Each row below holds a small network's activations on one input, seen along a few directions.
In each table, some parts of the input vary, and every possible input appears once, in random order.
Descriptions start from the smaller parts, as in this example, which fits no table here: one of 5 places around a ring, together with either a single point or one of 11 places along a line or (one of 3 separate values, together with one of 6 places along a line).
Shared parts are said once, and a part with two or three values counts as separate values.
In the rows, zero is written as 128.

Other details of the inputs vary at random and push rows far along three fixed directions, the same in every table; ignore that.

A family of inputs:
R1: [127 118 127 128 115 126 118 134 128 142 100 134 104]
R2: [125 144 136 127 126 151 130 126 128 140 148 132 154]
R3: [118 137 113 117 120 121 111 130 127 131 106 134 121]
R4: [134 143 139 134 113 149 125 110 115 143 150 125 157]
R5: [139 141 132 128 123 139 135 127 123 134 156 122 145]
R6: [130 125 124 123 115 122 107 124 128 117 107 126 116]
R7: [130 141 107 115 120 120 115 129 131 128 114 126 112]
R8: [124 144 109 118 122 126 113 131 129 127 110 127 114]
R9: [131 126 147 129 131 145 130 136 132 121 146 129 147]
R10: [134 114 125 131 118 128 113 130 134 138 101 138 107]
R11: [138 137 134 129 121 141 131 121 115 141 152 122 153]
R12: [142 140 131 133 122 150 121 107 126 146 148 123 163]
R13: [131 131 135 129 130 142 134 139 129 125 148 136 153]
R14: [131 140 120 119 121 126 117 132 123 119 107 126 109]
R15: [123 138 118 121 118 120 110 130 117 126 107 134 119]
R16: [ 97 108 126 156 186  96 171  79 123 110 146 122 109]
R17: [ 99 113 135 162 183 105 158  67 119 113 149 117 110]
R18: [127 129 150 126 125 141 131 133 122 130 147 122 148]
R19: [139 150 136 133 117 155 119 101 118 154 150 120 161]
R20: [133 116 126 134 117 128 113 129 132 138  98 137 110]
R21: [142 134 116 121 121 121 115 127 131 116 109 127 112]
R22: [141 139 128 130 126 144 130 121 135 135 152 123 153]
R23: [140 136 109 123 121 119 111 128 128 119 113 130 115]
R24: [123  78 127 117 139 109 170 189 152 122 139 134 128]
R25: [140 132 144 133 117 147 129 115 126 133 144 125 156]
R26: [127 131 115 124 122 119 109 131 124 120 105 137 123]
R27: [138 115 135 121 134 127 143 149 140 113 153 120 136]
R28: [129 138 106 122 125 126 111 131 135 121 108 130 118]
R29: [129 128 147 127 118 141 132 126 124 131 149 119 145]
R30: [134 122 140 126 133 139 137 144 136 116 149 120 141]
R31: [126 130 149 125 129 144 134 138 126 126 148 126 142]
R32: [136 121 124 135 119 122 114 131 132 137  99 133 112]
R33: [131 129 124 129 119 115 117 137 132 145 104 133 106]
R34: [129 143 135 130 115 150 126 110 124 148 148 124 158]
R35: [134 122 133 123 135 134 147 150 137 115 145 125 141]
R36: [132 130 126 131 118 118 116 134 128 144 101 132 108]
R37: [123 122 128 122 132 132 138 145 138 129 144 132 155]
R38: [134 139 133 134 117 150 122 109 130 143 146 127 163]
R39: [129 118 145 126 130 135 134 142 132 120 145 126 148]
R40: [101 146 118 161 168 103 130  42 108 118 110 121  77]
R41: [132 133 143 127 117 142 136 122 122 135 146 123 149]
R42: [135 125 107 120 122 113 114 132 124 121 110 130 118]
R43: [133 137 110 125 124 124 111 133 127 117 109 131 116]
R44: [125 134 125 118 119 120 115 132 121 122 103 131 116]
R45: [ 76  86 121 142 198  75 192 122 137  91 142 131  99]
R46: [127 123 140 120 133 135 144 152 132 118 150 118 133]
R47: [133 128 123 116 118 119 111 129 120 123 110 120 110]
R48: [129 144 113 122 120 125 113 132 121 123 111 128 112]
R49: [142 136 143 127 121 144 133 119 117 139 147 119 151]
R50: [129 119 127 127 115 128 115 131 129 143 103 135 102]
R51: [124 133 135 124 129 139 139 145 125 128 150 134 146]
R52: [131 123 124 130 117 120 119 136 128 141 101 130 106]
R53: [129 127 111 123 116 117 112 129 126 120 108 133 120]
R54: [122  81 124 115 146  95 174 201 160 121 143 136 124]
R55: [131 135 124 123 124 128 111 129 128 116 102 137 117]
R56: [122  80 125 116 145  97 175 200 157 120 140 135 126]
R57: [129 136 133 129 129 149 129 129 134 133 146 134 157]
R58: [124 137 124 117 122 126 116 135 123 119 104 135 111]
R59: [131 124 126 131 114 127 115 128 125 143 100 131 108]
R60: [107 150 148 176 170 132 138  29 105 131 154 111 113]
Each input here is: one of 2 separate values, together with either one of 6 places along a line or (one of 4 places along a line, together with one of 6 places around a ring).
Question: Changing only the choice among 2 separate values turns R58 into R55. The same change can be made to R15. Which row results?
Answer: R26
Question: Changing only the choice among 2 separate values turns R18 into R39. The same change can be made to R3. Which row results?
Answer: R37
Question: Which other rows does R30 become when the choice among 2 separate values takes its other values? List them by row number.
Answer: R46
Question: Start at R37 and move only the place on the ring of 6, one step at a time. The first step leads to R38. Which rows follow, in order?
Answer: R12, R22, R28, R57
Question: Which other rows does R10 become when the place on the line of 6 takes its other values? List them by row number.
Answer: R20, R24, R32, R54, R56
Question: Which other rows does R2 become when the choice among 2 separate values takes its other values? List them by row number.
Answer: R57

A family of inputs:
R61: [ 86  94 112 123 177  88 206 151 159  97 168 128 143]
R62: [168 127 111 123  83 132  92 143 123 148  86 141 122]
R63: [176 160 172 120  86 189 116 115 112 145 166 114 190]
R64: [101 142  89 127 160  99 127  94 109 118  97 124  89]
R65: [142 110 117  87 118 129 174 213 148 122 168 119 177]
R66: [151 131 119 109  88 137  96 159 141 147  91 129 100]
R67: [154 125 120 111  81 121  85 142 121 152  89 127 126]
R68: [102 118 116 143 143  87 119  91 114 136  94 128  81]
R69: [105 123 115 157 152 104 123  99 123 124  84 148  80]
R70: [ 85 102 103 117 182  88 198 160 143 106 188 130 128]
R71: [146 132 125 118  96 133 102 175 134 132  77 150 114]
R72: [118  93 105  72 131 114 173 250 166 105 181 142 165]
R73: [159 123 120 119  87 146  80 133 142 148  86 129 124]
R74: [149 134 124 108  91 135 104 166 142 144  86 128  98]
R75: [126  99 112  77 133 130 168 231 155 111 174 137 170]
R76: [ 78  93 105 120 178  83 200 161 159  94 180 139 134]
R77: [112 133 116 136 160  99 113  91 123  94  97 129  83]
R78: [ 97 123 120 141 146  88 124 100 116 134  92 130  75]
R79: [151 140 154 117  89 179 127 154 116 131 181 114 180]
R80: [177 159 166 123  99 180 114 128 119 142 176 113 187]
R81: [110 133 118 156 148 101 133 101 116 129  86 142  72]
R82: [144 135 129 112  94 145  92 160 146 140  81 133 107]
R83: [154 131 116 116  90 129 103 168 127 141  86 145 108]
R84: [ 89  98 105 115 187  95 201 159 138 106 183 127 127]
R85: [135 127 129 106  92 125  88 165 131 140  84 138 119]
R86: [166 149 159 130 110 171 111 153 133 127 173 112 192]
R87: [127  97 106  76 117 104 184 237 165 109 183 133 162]
R88: [165 127 115 116  82 141  85 134 135 155  91 123 116]
R89: [122 155 163 165 140 168 137  44  93 136 177 110 156]
R90: [132 155 172 164 156 165 132  43 107 132 170 122 162]
R91: [158 124 111 117  88 127 100 162 126 142  88 144 113]
R92: [146 130 124 113  93 145  88 155 146 143  86 134 109]
R93: [114 149 165 166 145 170 133  50 101 128 172 117 162]
R94: [118 143 165 159 149 163 142  58 110 123 168 117 157]
R95: [115 109 107 159 149  98 121  88 123 125  84 146  90]
R96: [ 93  98 110 121 172  83 211 150 153 103 172 120 137]
R97: [162 147 112 107  97 121  82 166 128 110 102 115 116]
R98: [ 96 114 120 145 147  93 113  91 120 130  88 135  88]
R99: [106 143 158 165 145 165 136  65 105 122 178 118 157]
R100: [157 129 117 113  85 141  88 144 137 152  93 126 108]
R101: [104 111 112 147 151 106 118  91 138 128  91 131  75]
R102: [124 148 162 158 144 159 146  54 103 129 172 110 150]
R103: [180 160 170 119  95 187 114 119 113 146 171 117 188]
R104: [177 159 163 128 103 172 113 138 123 138 177 109 186]
R105: [128 154 173 164 148 167 135  40 106 130 165 118 164]
R106: [133 132 135 106  93 125  92 168 131 138  79 137 117]
R107: [127 148 162 167 166 145 137  72 120 120 175 113 157]
R108: [ 96 140  92 129 163 106 118  92 115 114  91 132  96]
R109: [103 109 116 147 146  90 113  85 121 130  87 133  94]
R110: [108 113 110 156 151 100 123  98 124 123  86 148  83]
R111: [ 88  95 112 124 185  98 202 153 147 101 167 125 145]
R112: [ 96 131 127 142 146  90 126 100 114 134  88 128  75]
Question: Describe the family of inputs behind these rows.
Answer: one of 2 separate values, together with either one of 6 places around a ring or one of 8 places along a line or (one of 3 separate values, together with one of 4 places along a line)
Question: Changing only the choice among 2 separate values turns R70 into R72. The same change can be made to R81. Which row results?
Answer: R71
Question: Changing only the choice among 2 separate values turns R100 into R101. The same change can be made to R88. Which row results?
Answer: R73
Question: Start at R86 and move only the place on the line of 8, one step at a time. The first step leads to R107. Which rows follow, in order?
Answer: R77, R90, R105, R94, R93, R99
Question: Which other rows does R110 become when the choice among 3 separate values takes its other values? List them by row number.
Answer: R98, R101
